Each row below holds a small network's activations on one input, seen along a few directions.
Each table varies a few parts of the input and shows all the possible inputs, shuffled.
A made-up example of a description, with smaller parts first: one of 5 places around a ring, together with either a single point or one of 9 places along a line or (one of 2 separate values, together with one of 6 places along a line).
Shared parts are said once, and a part with two or three values counts as separate values.
In the rows, 128 means zero.

Other details of the inputs shift rows strongly along two fixed directions, in all tables alike. That doesn't count.

Table:
row 1: [ 65  92 152  58  76  80 169  97 140 141  37 122  73 191  94  87]
row 2: [163 148 112 159 143 170 122 149 128 125 178 127 159 101 158 145]
row 3: [126 172 119 168 169 149 104 109 112 147 167 126 154 119 153 152]
row 4: [134  65 134  80 104  76 129 143 177 129  75 133 106 124  66 140]
row 5: [116 158 126 117 157 167 134 113 114 145 153 112 143 145 145 123]
row 6: [195  77 131 129 110  92  76 193 154 108 131 139 147  64 102 161]
row 7: [ 35 146 174  51 153 172 141  78  99 188  81  71 132 201 158  90]
row 8: [ 28 210 163 124 201 179 119  39  65 204 124  79 147 194 187 117]
row 9: [ 36 188 124 105 173 173 197  32  83 155  99  93  95 236 157 103]
row 10: [128  64 163  66  75  85 113 152 166 141  90 137 114 115  86  99]
row 11: [149 103 114 148 108 106 135 129 138 105  82 135 118 122 131 151]
row 12: [ 87 149 125  91 160 149 168  91 125 150 126 108 109 183 113 111]
row 13: [114 138 129  89 155 137 151 117 121 127 132 111 119 157 104 113]
row 14: [145 100 112 121  96 124 157 154 124  98 103 131 119 119 140 142]
row 15: [118 170 117 176 149 143 131 108 123 141 186 138 131 134 138 115]
row 16: [143 182 107 191 185 143 109 120 104 116 189 135 152 114 140 154]
row 17: [136 172 111 168 186 133 108 116 103 122 178 126 136 127 124 147]
row 18: [199 121 117 180 133 123  78 180 137 105 171 145 172  51 140 169]
row 19: [185 111 122 133 122 143 107 183 137 104 159 129 160  76 134 142]
row 20: [206 115  90 177 124 145 125 187 153  89 187 143 153  66 139 156]
row 21: [144  93 129 131  69  92 133 155 131 104  99 151 110 105 125 123]
row 22: [150 117 120 140 137 106 115 141 138 118 136 135 131 110 103 152]
row 23: [ 93 231 108 224 171 180 149  60  65 128 187 131 134 163 201 117]
row 24: [111 177 153 161 138 170  85 121  92 157 163 111 165 105 192 106]
row 25: [215  89 106 183  84 109 103 188 149  74 104 157 141  48 138 177]
row 26: [111 137 125  92 149 141 154 113 125 132 132 113 116 161 109 115]
row 27: [208  86 103 180  86 105 102 194 146  77 107 161 141  44 141 178]
row 28: [ 94  91 136  63 100 125 170 121 132 126  50 120  96 165 116 116]
row 29: [119  79 145  80 111  94 120 128 166 155  80 128 123 133  95 138]
row 30: [112 149 125 156 114 135 133 116 107 122 122 147 117 131 155 113]
row 31: [ 98  77 134  70  87  72 159 112 151 128  24 121  88 165  90 132]
row 32: [151 120 135 133 118 105 111 151 134 109 156 144 126 101 103 110]
row 33: [157  87 114 126 119  93 121 149 169 126 113 140 123 107  93 153]
row 34: [ 90 232 123 200 182 187 120  70  86 166 219 126 154 149 183 114]
row 35: [103  93 155  42 128 122 134 131 137 143  99 105 117 166  92 107]
row 36: [ 68 144 134  83 154 162 160  83 135 172 121 102 124 188 131 110]
row 37: [ 64  93 161  55  79  99 155  92 140 145  29 124  76 189  94  84]
row 38: [120 148 130 147 135 126 132 113 129 135 163 139 121 132 120 109]
row 39: [120 173  97 191 150 139 137 105  90 120 138 132 132 131 166 162]
row 40: [179  98 144 134 100 106  83 180 142 113 161 147 142  74 116 119]
row 41: [142 113 137 122 110 104 119 143 140 120 143 143 119 113 101 110]
row 42: [128  56 144  79  96  87 121 141 184 150  72 130 124 120  87 140]
row 43: [ 98 232 120 196 203 170 119  77  66 135 233 125 138 154 153 107]
row 44: [211 120 102 164 138 138 107 197 128  72 195 139 154  69 124 149]
row 45: [151 104 118 121  98 140 149 148 131  96  92 130 121 117 138 137]
row 46: [ 63  97 175  30 107  94 126 102 146 169  75 117  99 180  81  76]
row 47: [185 162  82 209 128 162 146 157 104  76 171 138 150  88 187 159]
row 48: [151  66 146 101  72  93 109 166 180 139 111 147 125  96 103 114]
Each input here is: one of 3 separate values, together with either a single point or one of 5 places around a ring or (one of 2 separate values, together with one of 5 places along a line).
- The inputs of row 21 and row 39 match in every part but the choice among 3 separate values. If row 32 is changed in the same way as row 21 into row 39, which row does it become? => row 16
- Change only the choice among 3 separate values in row 26. List by row number the other rows that result. => row 22, row 41
- Change only the choice among 2 separate values in row 22. List by row number the other rows that result. => row 3

Table:
row 49: [148  80 135 138  79  81 119 148 151 113  71 147 117 100 117 137]
row 50: [181  77 123 113  96 127 126 179 151 104  94 125 143  80 130 153]
row 51: [203  63 112 149  55  70 122 199 160  72 104 164 116  63 102 143]
row 52: [188  18 122  84  63  49 129 187 190  84  57 152  98  92  54 154]
row 53: [141 202 133 197 159 190  96 127  84 135 211 120 176  99 200 121]
row 54: [185 160 109 196 150 135  98 160 125  99 223 145 156  77 135 137]
row 55: [ 58 215 107 140 201 200 174  50  72 156 171  97 122 214 167 115]
row 56: [170 160  88 202 143 136 135 139 115  83 184 155 130 107 140 149]
row 57: [ 61 162 144  93 183 122 138  61 115 175 130 104 114 196  91 110]
row 58: [110 195  97 161 188 172 164  89  96 122 179 125 127 169 145 128]
row 59: [163  84 146 108 106 112  82 180 155 131 130 130 155  69 125 134]
row 60: [197 115 130 161 106 139  84 191 144 114 191 142 169  43 153 133]
row 61: [148 105 125 137  72 117 127 150 138 110  98 144 128 100 145 123]
row 62: [105  37 176  10  73  65 131 147 181 144  48 117  91 153  56  85]
row 63: [ 35 159 146  73 137 151 174  60  97 164  81 103 106 213 147  95]
row 64: [ 54  91 175  17 126  92 138  88 152 182  51 100  91 201  70  95]
row 65: [146  82 131 122  76 108 115 151 144 117  70 141 120  99 133 139]
row 66: [110 192  97 163 198 169 158  84 100 130 167 118 133 165 144 150]
row 67: [177 108 140 148 107 140  79 178 142 124 147 130 170  62 159 146]
row 68: [ 87 113 130 101 115  89 150 100 131 137  70 131  91 171 100 130]
row 69: [ 58 149 154  75 166 120 132  81 128 175 146 121 106 189  78  85]
row 70: [171 120 118 196  88 114 121 152 130  97 136 156 127  79 152 136]
row 71: [ 29 140 165  44 176 109 133  57 136 200 108 107  99 217  64  94]
row 72: [107 113 139  99 115 132 137 122 118 133  73 116 122 140 140 133]
row 73: [143 196 101 195 166 199 137 126  86 110 189 116 159 110 197 138]
row 74: [151 192  87 204 187 189 131 120  88 116 199 120 161 121 185 165]
- What do these inputs look like to the network? => one of 2 separate values, together with either one of 5 places along a line or one of 8 places around a ring
- Change only the choice among 2 separate values in row 69. List by row number the other rows that result. => row 71
- Change only the place on the ring of 8 in row 72. List by row number the other rows that result. => row 49, row 50, row 52, row 65, row 66, row 68, row 74
